Each row below holds a small network's activations on one input, seen along a few directions.
In each table, some parts of the input vary, and every possible input appears once, in random order.
A made-up example of a description, with smaller parts first: values(3) and (point or ring(11) or (line(6) and ring(8))).
Shared parts are said once, and a part with two or three values counts as separate values.

Other details of the inputs vary at random and push rows far along two fixed directions, the same in every table; ignore that.

Table:
R1: [-3 -1 -7 -2  3 -6 -6 -9  3 12  4 -2  7]
R2: [ 7  7  0  0 -5 10  7  9  3 -7 -1  0 10]
R3: [  1   5   5  -5 -15   1   2   8  -2  -8  -4   5   3]
R4: [  5   8   1   2 -12   6   9   6   1  -5  -2   0   8]
R5: [  2  -1  -3  -2   5  -4  -8 -14   6   6   4   2  -1]
R6: [  0   2  -2  -3 -15   4   5  10  -5  -2  -2   4   9]
R7: [  0   4   5  -2 -16   5   4   7  -3  -4  -5   5   5]
R8: [ -3  -1   4  -6   8  -5  -4 -13   4   1   1  -1  -5]
R9: [ -6  -3   7  -2   5  -7  -6 -13   3  -1  -1  -2  -2]
R10: [  7  -2  -1 -10 -12   5   5   9   3  -5   4   7   1]
R11: [ -2   3   6  -2  -9  11   6   8  -2 -11  -5  -1   6]
R12: [ -4  -6  -2 -11   4  -7  -6 -10   1   5   3  -1  -4]
R13: [ -8 -13 -26  33  37  -3   6  17  -6  -1  -8   5 -32]
R14: [ -7  -9  -1  -5   3 -10  -7  -8  -1   3   0  -1  -2]
R15: [-10  -4  -1  -7   1  -8  -9  -9  -2   5   0  -3   1]
R16: [ -9   2   6  -2   5  -6  -7 -12   1   0  -2  -4  -1]
R17: [  1   2  -1   2   9  -2  -3 -12   7   8   0  -3   1]
R18: [  2  -4   6  -3   3  -5 -11  -3  -6  14  15 -10  -3]
R19: [ 5  6  0  1 -8  9  8  7 -1 -9 -3 -3 10]
R20: [-12  -5  -1  -4  -1  -5  -7 -10  -3   8   0  -3   3]
R21: [  3  -1   7  -5  -7   6   5   9   1 -16  -4   0   2]
R22: [ -1  -2   2  -1  10  -3  -2 -12   6   2   3   1  -5]
R23: [ -3  -3   4  -8  11  -2  -5 -12   3  -3   1  -5  -3]
R24: [  8   1   4  -6  -4  10   7   8   5 -12   1   3   1]
R25: [ 13   4  12  -1 -12   4   0  13  -6   2  10  -2  -2]
R26: [ -7   1   2   1   9   0  -4 -12  -2   2  -2  -7   8]
R27: [ -5  -2  -7  -1   0  -6  -4 -11  -1  10   2  -5   7]
R28: [  9   2   3  -7 -11   4   6   6   4  -6   1   9   0]
R29: [ -1   3  -4   1   5  -6  -5 -12   3  10   2   0   6]
R30: [ -2  -2   2  -7   5  -8  -6 -13   2   3   1   1  -5]
R31: [  4   0   6  -6 -14   0   3   7   0  -9  -3   6   1]
R32: [  3   0  11   4   8  -3  -8  -6  -4  10  12 -10  -6]
R33: [  9   0  -4  -7 -13   6   3   9   4  -4   4   6   3]
R34: [ -1   4   5  -2  -6   7   4  12  -2 -14  -6  -1   2]
R35: [-10   1   5   1   4  -3  -5 -13   0   4  -3  -3   2]
R36: [  9   1  -5  -4 -12   5   5  12   3   0   0   4   5]
R37: [ -2   4  -2   5   9  -4  -2 -10   5   7   2  -2   4]
R38: [  4  -8 -13  36  21   6  14  45 -18  -5  -2   1 -33]
R39: [ 8  2 -6  9 -2  7 10 17  3 -9 -2  9 -9]
R40: [-14  -5 -15  28  24  -7   6   7 -10   5 -10   3 -17]
R41: [ -3   2  -4   2   1  -6  -4 -14  -1   9   0  -3   6]
R42: [ 11   5  -1  -3 -12   5   5   7   4  -1  -2   5   5]
R43: [  1   0  -1  -1  11   1  -4 -12   6   4   0  -7   4]
R44: [  3   6   2  -1 -14   4   5   7  -4  -3  -4   5   9]
Each input here is: line(4) and (point or ring(10)).
The inputs of R32 and R18 match in every part but the line(4) part. If R4 is changed in the same way as R32 into R18, which row does it become? -> R27
The inputs of R17 and R36 match in every part but the line(4) part. If R8 is changed in the same way as R17 into R36, which row does it become? -> R12
Change only the ring(10) part in R26. List by row number the other rows that result. -> R2, R11, R13, R19, R21, R23, R24, R34, R43

Table:
R45: [ 20  12 -13   9 -39  11  19  34   6  -9  -9  18   7]
R46: [ 10  -1 -11  -5 -36  17  17  44  -5  -4  -4  18   8]
R47: [-12 -12  -9  35  26  -2  10  38 -16 -20 -17  14 -40]
R48: [  2  16  22 -27 -45  -3 -17 -29   7   9   5 -10  40]
R49: [ 11   6 -11   5 -22  26  26  33  -5 -25 -14   7  20]
R50: [-24   1  13   3  24  -8 -15 -33   2   0  -3 -14  -4]
R51: [-11 -13   2 -11  41 -26 -28 -53  11  20   4 -10 -21]
R52: [-15 -12 -12  -7  30 -30 -26 -53   5  34  16  -2 -14]
R53: [-27 -13  -2  -5  25 -32 -30 -49 -10  32  13  -9 -12]
R54: [-10  -8 -35  48  43  -6  14   5  -7   5 -19  10 -23]
R55: [ -5 -21 -25  19  25  -2  12  41 -13 -13 -15   8 -44]
R56: [ 10  21  27 -32 -18  15   1 -39  24  -8   3  -7  37]
R57: [  6   7   1  -2 -18  27  21  37   4 -36 -10   5   3]
R58: [  3  15  12   7 -22  24  29  33  -6 -29 -16   6   7]
R59: [-16   1 -28  45  17 -10  19  39 -20   0 -22  10 -18]
R60: [  2  18  28 -25 -29   9  -7 -36   4  -6   0 -11  47]
R61: [  2  13  23 -37 -18  18  -2 -33  16  -9   3 -17  43]
R62: [  7   4  29 -45 -19  11 -17 -26  17 -17  10  -8  31]
R63: [ 10  -6  24 -50 -31  -1 -13 -24  14  -3  18  -8  27]
R64: [ 11   5 -17   3 -38  15  16  41  -2 -11  -9   9  12]
R65: [ 18 -10 -16  43  33  11   9  53 -21  11  17 -12 -35]
R66: [-12 -20  -1  -7  34 -33 -25 -51  11  26  12  -5 -16]
R67: [ 15  15   5   3 -19  24  24  31  12 -34 -10  14  -2]
R68: [ 35  14  25  14 -21  24  12  52 -18  -5  22 -10  -5]
R69: [-10 -15 -17  29  47 -11  -2   2   2  -4  -9  12 -39]
R70: [-23  -6 -38  39  55 -29  -4 -18  -1  28 -11   1 -19]
R71: [ 42  20  40 -25 -18  15 -16 -18  12  16  41 -23  25]
R72: [-24 -21   9  -5  29 -35 -28 -47  -3  25  10 -12 -15]
R73: [  9  12 -15   2 -26  14  24  42  -2 -16 -11   8  22]
R74: [-23 -14  12  -9  36 -29 -32 -49  -4  18   1 -17 -20]
R75: [  0  11  28 -36 -42   0 -15 -25   3  15  10  -1  35]
R76: [-12 -15 -36  37  30 -15   5  15  -7  25  -9  20 -35]
R77: [ 12  -2 -12 -12 -34  13  17  42  -8 -15   5  16  -2]
Describe the family of inputs behind these rows. -> values(3) and (point or ring(10))
The inputs of R48 and R64 match in every part but the values(3) part. If R72 is changed in the same way as R48 into R64, which row does it become? -> R63
Change only the values(3) part in R70. List by row number the other rows that result. -> R59, R73
Which other rows agree with R54 in the values(3) part? List them by row number. -> R45, R51, R52, R56, R66, R67, R69, R70, R71, R76

Table:
R78: [ 5  0  9  0  8 -2 -3 -9  1  2  6 -5 -4]
R79: [ -2   6  14 -22 -11   0  -8 -26  12  -8  -2  -2  20]
R80: [  4  -1  10 -21  -1  -7 -20 -32   7  16  16 -14  15]
R81: [ -4  -3   4   6  13 -10  -8 -13  -5  13   7  -7  -6]
R82: [ -2   6   3  -6  -7   2   3  -3   8 -12  -9   4   5]
R83: [ -2  -5   4  -2  20  -9 -12 -15   2   7   7 -11  -6]
R84: [  1   9   6 -21 -20  -2  -7 -21  12   0  -1   1  21]
R85: [ 11   8  22 -20  -9   6  -8 -17   7  -1  12  -6  12]
R86: [-19  -6  -5   3  16 -16 -13 -26   0  10  -5  -3   1]
R87: [-10   3  -2   1  -3  -6  -2  -6   0  -1  -9   1   2]
R88: [ -2   4 -18  31   1  11  23  40 -11 -11 -16   9  -7]
R89: [ -5  -3   4   4  14  -8 -10 -12  -6  14   7  -6  -7]
R90: [ 15   2  -1   0 -18  11   8  26  -2  -6   5   6  -2]
R91: [ -8 -13 -12  23  35  -6  -4   5  -7   6   0  -3 -29]
R92: [ 11   2   4   1 -18  10   8  28  -7  -9   2   1  -1]
R93: [-12   1   8 -20  -6  -6 -10 -31   3   5   1  -6  18]
R94: [  3   5   3  -7 -28  12  15  22  -2 -17 -11  11  11]
R95: [ -8   2 -12   9  15  -5  -4 -18   3  13  -3  -5   8]
R96: [  8   6  -3  -6 -28   9  13  19   4 -15  -8  14  11]
R97: [  7  11  -2   6 -10  17  18  20   2 -18 -10   4  10]
R98: [  1  -4  -2   5  12 -10  -7 -14   0  16   8  -4  -6]
R99: [-17 -13 -23  16  24 -13  -1  -6  -2  10 -11   6 -14]
R100: [ 20  11  14 -20 -34  15   5  13   6  -6  12   4  16]
R101: [ -3  -5 -16  19   2   9  23  38  -5 -21 -19  17 -18]
R102: [  8  10  12 -25 -31  16  12   5   7 -23  -4   7  20]
R103: [ 16  11  20 -18 -34  15   4  14   1  -9  10   0  16]
R104: [ -9   0   2 -23  -4  -8 -11 -36   8   9   3  -3  19]
R105: [ 11  -4 -17  20   0   4  17  46  -9  -7  -3  11 -20]
R106: [ -1 -10 -11  20  22  -2   3  17  -7  -2  -1  -1 -24]
R107: [-11 -11 -11  19  30 -15  -8   1 -10  14   2  -7 -21]
R108: [  0  -3  -2   3  14  -8  -9 -13  -1  17   8  -3  -7]
R109: [ -2  -7  -8  21  23   0   4  16  -5   0   0   2 -26]
R110: [ -6  -6   2   3  13  -6 -13 -10  -5  13   8  -9  -6]
Describe the family of inputs behind these rows. -> values(3) and (point or line(4) or line(6))
The inputs of R104 and R93 match in every part but the values(3) part. If R99 is changed in the same way as R104 into R93, which row does it become? -> R94
Change only the line(4) part in R102. List by row number the other rows that result. -> R79, R82, R101
